Each row below holds a small network's activations on one input, seen along a few directions.
Each table varies a few parts of the input and shows all the possible inputs, shuffled.
Descriptions start from the smaller parts, as in this example, which fits no table here: one of 6 places along a line, together with either a single point or one of 9 places along a line or (one of 2 separate values, together with one of 8 places around a ring).
Shared parts are said once, and a part with two or three values counts as separate values.
In the rows, zero is written as 128.

A family of inputs:
R1: [134 130 156 146 148 138 122 150 107 130 164 116 136 104 127 124 110 121
 132 113]
R2: [122 142 108 137 144 150 117 137 143 139  98 124 142 149 118 111 122 134
 137  95]
R3: [130 144 107 141 135 144 126 128 154 148 103 121 150 159 119 104 109 132
 135 115]
R4: [124  71 116  35  60  91 144  75 143  67  66 170  57 133 141 180 215 112
 100 196]
R5: [114 130 108 132 154 155 128 128 132 132  99 120 138 135 106 123 113 129
 143  89]
R6: [141  78 162  51  58  75 146  93 118  72 136 173  51  96 150 187 208 110
  94 222]
R7: [144 147 135 163 120 114 128 142 130 162 171 123 150 123 138  99 108 134
 127 141]
R8: [120 122 149 154 155 134 122 138  95 115 165 108 138 105 127 145 110 126
 135 109]
R9: [139 154 142 153 135 124 135 143 124 155 169 122 141 117 136 112 105 138
 137 137]
R10: [128 146  93 136 128 128 129 127 154 159 105 126 152 164 130  90 107 135
 128 113]
R11: [105 121 109 141 158 153 120 119 122 115  98 111 144 141 108 143 111 129
 138  87]
R12: [136 150 151 149 141 131 119 156 115 143 162 123 137 112 136 118 117 135
 131 119]
Q: Describe the family of inputs behind these rows.
A: one of 2 separate values, together with either a single point or one of 5 places along a line
Q: A walk changes only the place on the line of 5. It starts at R7 and steps to R9. List the rest of the walk in order.
A: R12, R1, R8

A family of inputs:
R13: [130 112 105 117 115 101 136 106 134 127 118 123 136 161 146 117 113 120
 114 150]
R14: [114  99 111 107 139 136 117 124 115 100  97 126 113 130 124 130 145 117
 133  96]
R15: [125 116 158 137 118 102 136 110 101 103 167 122 130 114 139 169 114 124
 105 161]
R16: [122 115 167 122 140 135 126 132  93  93 150 126 106  85 126 169 136 122
 130 133]
R17: [108 115 111 109 151 164 126 116 151 105  70 133 105 132  85 155 166 135
 148  99]
R18: [139 118 134 122 105  99 127 124 116 128 144 122 137 133 159 127 113 117
 101 158]
R19: [124 172 107 189 191 171 119 165 128 181 142  89 191 146 117  62  46 138
 159  47]
R20: [121 104 144 113 150 126 116 132 104  92 135 127 108 119 128 150 145 121
 124 112]
R21: [130 176 153 223 184 156 116 175 106 177 197  88 192 101 112 103  60 146
 152  79]
R22: [129 107 153 102 145 144 114 152 115 100 127 130 105 100 120 143 162 118
 127  98]
R23: [118 113 156 126 125 119 130 122  88 100 155 121 125  96 138 179 122 121
 112 140]
R24: [110  96 101 112 125 120 121 114 110 107 101 122 132 141 137 140 130 117
 115 103]
R25: [142 141 160 138 106 100 142 124 128 132 180 132 122 112 146 141 130 131
 120 184]
R26: [151 144 166 129 111 121 128 150 133 146 174 155  98  85 121 122 163 134
 133 162]
R27: [155 146 167 130 102 118 137 140 128 144 172 143 111  97 137 125 142 134
 132 176]
R28: [155 143 148 109 105 116 132 148 136 145 148 145 115 122 149 102 141 129
 123 153]
R29: [147 138 117 102 104 121 138 137 150 150 115 144 118 140 143  89 141 131
 131 139]
R30: [139 121 153 143 102 100 133 116 108 126 168 120 133 108 148 150 115 121
 109 181]
R31: [129 110 172 123 143 146 119 145 108  98 152 130 101  75 109 166 162 123
 136 122]
R32: [144 143 122  94 116 129 137 146 154 149 115 156 102 128 129  86 153 127
 135 127]
R33: [100 113 101 116 145 148 124 103 137 102  70 128 114 142 101 159 149 136
 140 107]
R34: [111 189  96 197 196 181 125 143 150 183 116  92 193 159  91  93  49 158
 168  56]
R35: [145 132 139 124  99 108 131 132 131 136 153 135 125 132 156 109 128 116
 120 162]
R36: [136 130 110 115 109 106 141 117 149 137 125 135 127 157 148 102 128 124
 126 150]
R37: [131 169 133 207 189 160 108 178 113 178 176  89 192 128 120  76  58 137
 149  59]
R38: [152 146 155 104 127 123 134 151 143 141 156 159  95 119 128 102 153 126
 133 147]
R39: [ 99 115  97 117 135 140 135  90 130 105  76 127 129 154 111 165 124 127
 132 121]
R40: [106 113  89 128 105 123 125  93 138 118  75 124 146 154 125 149 125 132
 111 127]
R41: [118 107 108 110 110 111 131 110 120 112 104 122 139 150 148 127 112 116
 106 121]
R42: [125 135  89 136  93 124 132 104 164 146  90 137 135 155 127 118 141 135
 132 153]
R43: [126 104 133 126 108 101 118 121 106 109 139 122 138 131 152 140 122 118
  95 132]
R44: [123 107 128  92 148 157 127 136 128 102  95 131 102 120 112 126 152 112
 145  91]
R45: [133 148 102 118 111 146 132 126 172 154  87 159 105 135 100 105 166 140
 146 137]
R46: [118 119  86 136 109 113 130  88 152 133  89 125 143 165 123 139 127 137
 119 155]
R47: [118 109 139 109 138 115 128 123  99  97 138 123 125 130 142 159 121 117
 109 122]
R48: [135 145  99 125 108 130 137 113 172 151  93 147 120 154 112 115 154 149
 140 150]
Q: Describe the family of inputs behind these rows.
A: one of 4 places along a line, together with either a single point or one of 8 places along a line
Q: The inputs of R18 and R13 match in every part but the place on the line of 4. If R47 is changed in the same way as R18 into R13, which row does it become?
A: R24
Q: A walk changes only the place on the line of 4. It starts at R34 and steps to R19. List the rest of the walk in order.
A: R37, R21
Q: Change only the place on the line of 4 in R35. List by row number the other rows that result.
A: R25, R36, R42

A family of inputs:
R49: [127 141 108 168 138 203 112 121 153 151  67 120 158 144  71 118 100 118
 159 104]
R50: [104 143 119 148 219 181 119 134 144 111 101  95 168 182  90 129  77 134
 150  41]
R51: [109  69 132  60 103 137 117 105 106  55  53 134  89 112 131 189 173  95
 101 131]
R52: [128 165 109 193 109 123 110 171  93 204 166 127 153  65 137  84 113 150
 136 104]
R53: [112  95  81  67 104  97 147  83 138 108  96 184  84 167 115 132 164 120
 113 134]
R54: [126 137  89  71 101 110 136 112 165 135  63 160 123 184 140 109 134 125
  93 132]
R55: [153 137 152 178 126 125 135 143 138 147 179  83 145 101 150 107 125 140
 165 164]
R56: [139 107 115 116 142 171 111 145 155 109  59  80 137 149 142  91 139 111
 162  98]
R57: [120 165 157 177 196 149 132 155  87 154 198 109 173 113 109 124  36 131
 132  79]
R58: [150 113 170 105 112  94 141 118 112 111 200 170  88 123 130 140 145 113
 114 179]
R59: [108 101 131 128  79  37 135 104  90 104 188 144  94  79 168 189 191 158
  93 182]
R60: [160 163 173 125 106 107 141 145 155 147 166 131 125 116 152 124 138 142
 118 189]
Q: Describe the family of inputs behind these rows.
A: one of 2 separate values, together with one of 6 places along a line
Q: The inputs of R53 and R58 match in every part but the choice among 2 separate values. If R49 is changed in the same way as R53 into R58, which row does it become?
A: R52
Q: Change only the choice among 2 separate values in R51. List by row number the other rows that result.
A: R59

A family of inputs:
R61: [115 118  63 126 102 124 142  80 146 139  71 129 137 171 126 119 116 128
 139 146]
R62: [153 137 157 119 108 107 132 143 136 137 164 140 115 118 146 115 143 127
 118 164]
R63: [139 142 128 105 113 127 139 131 159 140 118 155  98 123 119 119 170 142
 139 148]
R64: [122 203 116 242 231 193 111 188 132 208 169  69 224 143  95  55  19 157
 177  16]
R65: [133 110 179 142 123  98 119 137  84 102 196 118 130  93 151 163 122 117
  99 151]
R66: [ 98  92  82 115 130 133 126  88 118  97  69 117 134 161 123 150 118 116
 125 107]
R67: [130 118  91 109 107 130 131 111 163 132  82 142 114 156 120 108 159 130
 140 134]
R68: [152 132 161 150  93  86 129 134 110 143 197 131 136 109 160 125 118 124
 103 183]
R69: [110 113 112  97 130 146 123 117 132 103  70 133 116 133 114 151 145 122
 122 106]
R70: [124 117 144  90 138 137 126 138 124 102 114 143  96 111 120 145 161 124
 126 112]
R71: [133 124 174 113 133 126 130 141 104 105 158 130 109  91 134 159 137 121
 119 142]
Q: Describe the family of inputs behind these rows.
A: either a single point or (one of 2 separate values, together with one of 5 places along a line)
Q: Change only the choice among 2 separate values in R67. List by row number the other rows that result.
A: R69
